Each row below holds a small network's activations on one input, seen along a few directions.
In each table, some parts of the input vary, and every possible input appears once, in random order.
A made-up example of a description, with smaller parts first: one of 5 places around a ring, together with either a single point or one of 11 places along a line or (one of 3 separate values, together with one of 4 places along a line).
Shared parts are said once, and a part with two or three values counts as separate values.

Other details of the inputs shift rows strongly along three fixed directions, in all tables alike. That doesn't count.

Table:
row 1: [11,76,0,59,-18,14,4,35,33,-8,-28,-21]
row 2: [1,2,-4,21,-16,-37,-11,-50,-30,-3,-44,-2]
row 3: [8,105,-23,84,2,39,-3,57,17,-47,-55,-22]
row 4: [4,12,-39,23,10,47,23,40,1,5,64,1]
row 5: [-5,-49,25,-17,-19,-7,-15,-50,-44,-19,-43,22]
row 6: [-13,-12,31,-9,-22,28,-24,17,15,-31,-50,1]
row 7: [-2,-101,39,-83,-28,64,1,3,-15,10,57,50]
row 8: [20,9,-58,28,8,-19,3,-19,-17,27,45,-14]
row 9: [-1,-33,-33,-36,9,13,35,20,43,42,123,-4]
row 10: [26,-47,-11,-10,-18,1,0,-30,-20,52,55,20]
row 11: [5,22,1,6,35,-2,9,13,-12,-7,-27,-4]
row 12: [-6,-67,17,-48,11,-40,-1,-69,-39,12,-4,28]
row 13: [2,-9,22,0,-27,14,14,-16,-22,-25,-27,18]
row 14: [6,67,-11,40,23,-45,-2,3,22,26,-14,-41]
row 15: [-12,41,4,0,-15,53,14,72,58,-23,20,-10]
row 16: [-46,22,41,-49,15,90,23,90,51,-83,-23,27]
row 17: [11,-4,-2,19,-26,-63,-2,-83,-38,12,-29,-5]
row 18: [23,9,11,38,-23,-18,-35,-29,-24,6,-71,-14]
row 19: [12,26,-46,26,8,47,16,49,3,-6,47,-3]
row 20: [-5,53,-8,26,33,-8,20,21,4,-1,-10,-16]
row 21: [2,19,-35,7,-2,23,12,38,40,23,72,-15]
row 22: [16,58,-36,65,5,21,7,21,-6,2,14,-13]
row 23: [3,-5,-34,-7,23,-35,5,-8,25,46,71,-24]
row 24: [-14,-27,33,-52,12,27,-18,26,24,-29,-22,9]
row 25: [-1,-33,8,-35,-11,50,-12,38,15,-14,6,12]
row 26: [5,-3,26,6,-23,23,-27,14,2,-26,-66,4]
row 27: [-15,-10,-39,-31,18,36,38,36,26,9,104,9]
row 28: [-12,7,6,13,-3,-47,-16,-53,-16,-21,-61,-13]
row 29: [0,-53,-8,-45,-5,-17,0,-25,10,32,59,2]
row 30: [-3,-8,4,-7,-9,70,2,59,26,-16,21,2]
row 31: [-14,-7,19,-15,-11,-27,8,-39,-7,-24,-33,4]
row 32: [-6,-58,46,-80,11,21,27,-18,-32,-6,6,44]
row 33: [-1,-63,3,-57,-14,49,5,28,15,12,60,30]
row 34: [-7,39,-14,32,23,-49,0,-27,0,-8,-36,-25]
row 35: [3,-91,25,-61,-22,37,-8,-12,-23,19,39,38]
row 36: [7,-18,-14,3,-14,-26,4,-46,-25,14,8,10]
row 37: [25,-1,-44,17,38,-57,9,-29,-6,80,67,-31]
row 38: [8,36,-30,19,17,-58,13,-15,32,43,46,-39]
row 39: [-1,38,-23,35,4,-52,-20,-23,25,15,-12,-44]
row 40: [30,-29,0,-7,11,-93,3,-82,-33,75,17,-15]
row 41: [15,21,-31,36,3,44,9,48,25,21,51,-7]
row 42: [3,30,10,21,27,-35,0,-20,-22,-5,-59,-13]
row 43: [-16,15,-53,73,11,-43,-11,44,-24,12,51,-7]
row 44: [-31,-118,45,-46,-22,2,-40,24,-42,-19,-6,56]
row 45: [-19,48,29,14,-20,71,7,64,20,-71,-55,10]
row 46: [9,20,-15,-5,37,12,5,45,20,24,33,-24]
row 47: [-14,-24,49,-35,-1,-12,-27,-13,9,-31,-63,3]
row 48: [32,11,-56,46,0,-19,3,-17,-1,71,75,-14]
row 49: [4,8,38,1,-35,13,-8,4,9,-24,-48,3]
row 50: [0,31,-8,15,-6,65,19,52,4,-18,30,19]
row 51: [-18,-12,55,-52,15,51,3,59,24,-29,-27,21]
row 52: [-8,-20,6,-17,1,-16,-11,-30,-17,-25,-39,4]
row 53: [-10,0,16,-19,-4,-1,-28,8,23,-23,-37,-13]
row 54: [4,4,-36,3,24,-53,31,-39,-1,38,57,-10]
row 55: [-10,5,48,-25,14,3,8,-1,-20,-30,-61,17]
row 56: [-16,28,-10,0,7,13,0,41,50,-4,26,-23]
row 57: [0,-32,-5,-29,22,-28,-2,-37,-22,1,-7,12]
row 58: [-9,-9,46,-24,-7,-48,-31,-45,-1,-13,-69,-3]
row 59: [-18,33,17,17,-6,-33,-14,-26,0,-42,-88,-9]
row 60: [8,-53,12,-13,-18,-10,-6,-58,-55,9,-10,30]
row 61: [10,97,6,80,-21,-11,1,-3,-4,-33,-78,-16]
row 62: [24,4,-12,44,-12,-33,-7,-57,-48,24,-21,6]
Each input here is: one of 2 separate values, together with either a single point or (one of 5 places along a line, together with one of 6 places along a line).
Changing only the choice among 2 separate values turns row 55 into row 14. The same change can be made to row 57. Which row results?
> row 24
Changing only the choice among 2 separate values turns row 46 into row 11. The same change can be made to row 58. Which row results?
> row 16
Which other rows does row 45 become when the choice among 2 separate values takes its other values? List them by row number.
> row 7
A walk changes only the place on the line of 5. It starts at row 3 and steps to row 22. List the rest of the walk in order.
> row 62, row 50, row 61

Table:
row 63: [5,-37,-44,-30,26,24,44,6,-14,36,119,22]
row 64: [-12,18,5,2,3,10,-6,33,28,-15,-10,-12]
row 65: [14,32,-38,27,25,-51,10,-27,4,38,25,-31]
row 66: [2,60,-30,55,5,10,5,36,15,-8,2,-19]
row 67: [-7,-33,4,-48,14,34,23,25,4,5,52,21]
row 68: [11,-40,9,-18,-15,-3,-5,-33,-23,14,5,16]
row 69: [-18,-28,13,-53,15,37,21,23,5,-18,28,25]
row 70: [14,27,-33,44,1,-35,-2,-18,-4,30,17,-22]
row 71: [8,44,-32,26,27,-51,7,-15,19,29,13,-39]
row 72: [16,-35,8,-4,-16,-48,-16,-70,-31,28,-18,2]
row 73: [-11,-36,32,-37,-10,33,-9,13,0,-21,-14,23]
row 74: [2,-23,-1,-10,-6,29,4,11,-12,-1,22,20]
row 75: [-12,10,20,5,-4,-19,-21,0,12,-21,-51,-11]
row 76: [6,-23,-12,-12,-4,36,12,16,-7,10,48,19]
row 77: [-4,-11,3,-6,-1,2,-6,7,2,-3,1,1]
row 78: [7,-21,18,4,-19,-12,-15,-36,-34,-4,-39,14]
row 79: [5,31,-30,28,19,-41,14,-27,-8,15,9,-18]
row 80: [1,45,-2,37,-6,-13,-11,5,16,-8,-34,-23]
row 81: [-1,-43,-12,-56,24,46,32,28,4,17,87,23]
row 82: [-10,-21,18,-38,9,40,18,29,-1,-14,19,24]
row 83: [14,44,-50,64,8,-37,0,-9,-7,25,18,-28]
row 84: [-9,-18,25,-20,-9,2,-15,1,8,-11,-24,5]
row 85: [12,-38,19,-11,-18,-56,-22,-74,-25,24,-34,0]
row 86: [-11,48,15,24,-6,4,-14,31,35,-28,-49,-21]
row 87: [-17,56,9,25,0,34,-5,63,40,-43,-36,-14]
row 88: [7,32,-18,22,-1,-14,1,2,25,16,11,-27]
row 89: [6,22,-46,6,32,30,37,39,15,22,83,-6]
row 90: [-4,-35,17,-23,-8,19,-5,2,-12,-10,-2,21]
row 91: [-1,-21,34,-19,-3,-54,-15,-56,-23,3,-56,2]
row 92: [-12,70,9,26,-6,45,2,64,49,-44,-37,-19]
row 93: [5,-27,12,2,-14,-19,-15,-37,-37,-2,-33,13]
row 94: [20,24,-37,47,-1,-49,-3,-39,-10,39,17,-24]
row 95: [3,0,-17,7,2,9,3,12,2,11,31,0]
row 96: [6,-14,26,-3,-24,8,-9,-24,-24,-15,-44,16]
row 97: [16,-41,-2,-2,-10,-56,-17,-70,-34,39,0,1]
row 98: [-25,14,55,-23,-15,52,-15,51,35,-62,-71,8]
row 99: [-6,26,-17,18,7,21,3,43,19,-11,16,-9]
row 100: [-1,-29,24,-7,-12,-36,-25,-42,-24,-5,-49,4]
row 101: [-14,-69,14,-82,17,25,22,3,-1,4,57,33]
row 102: [4,53,-2,41,-11,-4,-6,6,13,-15,-40,-21]
row 103: [-6,-17,25,-10,-12,5,-13,-4,-13,-24,-41,12]
row 104: [-21,-32,65,-42,-18,21,-25,8,3,-49,-78,21]
row 105: [15,-11,-31,8,15,-19,21,-25,-26,38,54,3]
row 106: [4,47,-25,34,0,38,16,46,22,-7,25,-8]
What is each input in this table made of?
> one of 4 places along a line, together with either one of 3 separate values or one of 8 places along a line
Changing only the place on the line of 4 turns row 73 into row 74. The same change can be made to row 92. Which row results?
> row 96
Which other rows does row 103 become when the place on the line of 8 takes its other values? List them by row number.
> row 68, row 70, row 90, row 94, row 95, row 99, row 102
List by row number the other rows that have the place on the line of 4 in common with row 84.
> row 64, row 71, row 75, row 85, row 86, row 88, row 91, row 98, row 101, row 104
Which other rows does row 105 become when the choice among 3 separate values takes its other values? List them by row number.
> row 63, row 89

Table:
row 107: [17,24,-48,43,-1,-19,-5,13,22,42,53,-32]
row 108: [-24,-19,64,-12,-26,22,-39,12,-12,-69,-113,22]
row 109: [-5,22,-12,-2,-14,81,5,91,70,-10,57,-10]
row 110: [0,8,4,-25,37,-92,8,-72,0,26,-23,-26]
row 111: [7,27,-46,16,28,20,37,28,2,20,71,-1]
row 112: [7,48,-28,57,17,-49,10,-35,-36,-1,-27,-13]
row 113: [18,-57,11,-45,-16,14,13,-42,-20,32,40,25]
row 114: [5,-33,15,-2,-16,-19,-26,-26,-19,9,-20,6]
row 115: [-20,-28,12,-54,15,96,37,65,-1,-39,45,47]
row 116: [-16,98,12,73,-11,3,-30,57,39,-58,-102,-38]
row 117: [18,-58,-7,-29,5,-20,13,-60,-48,40,41,24]
row 118: [-29,18,5,-22,34,-32,-5,31,57,-4,-3,-30]
row 119: [16,68,-28,46,8,-6,20,8,16,15,12,-27]
row 120: [9,2,-41,51,2,-68,-18,-45,-30,31,6,-19]
row 121: [-3,-22,36,-34,-6,37,9,0,-16,-22,-20,27]
row 122: [6,-57,27,-33,-30,11,-25,-17,-4,9,-5,19]
row 123: [5,-20,57,-29,-38,10,-10,-39,-9,-23,-70,16]
row 124: [-10,-21,-32,1,11,11,5,32,-9,3,57,11]
Changing only one part turns row 111 into row 108. The same change can be made to row 113. Which row results?
> row 122
What is each input in this table made of?
> one of 2 separate values, together with either a single point or one of 8 places along a line
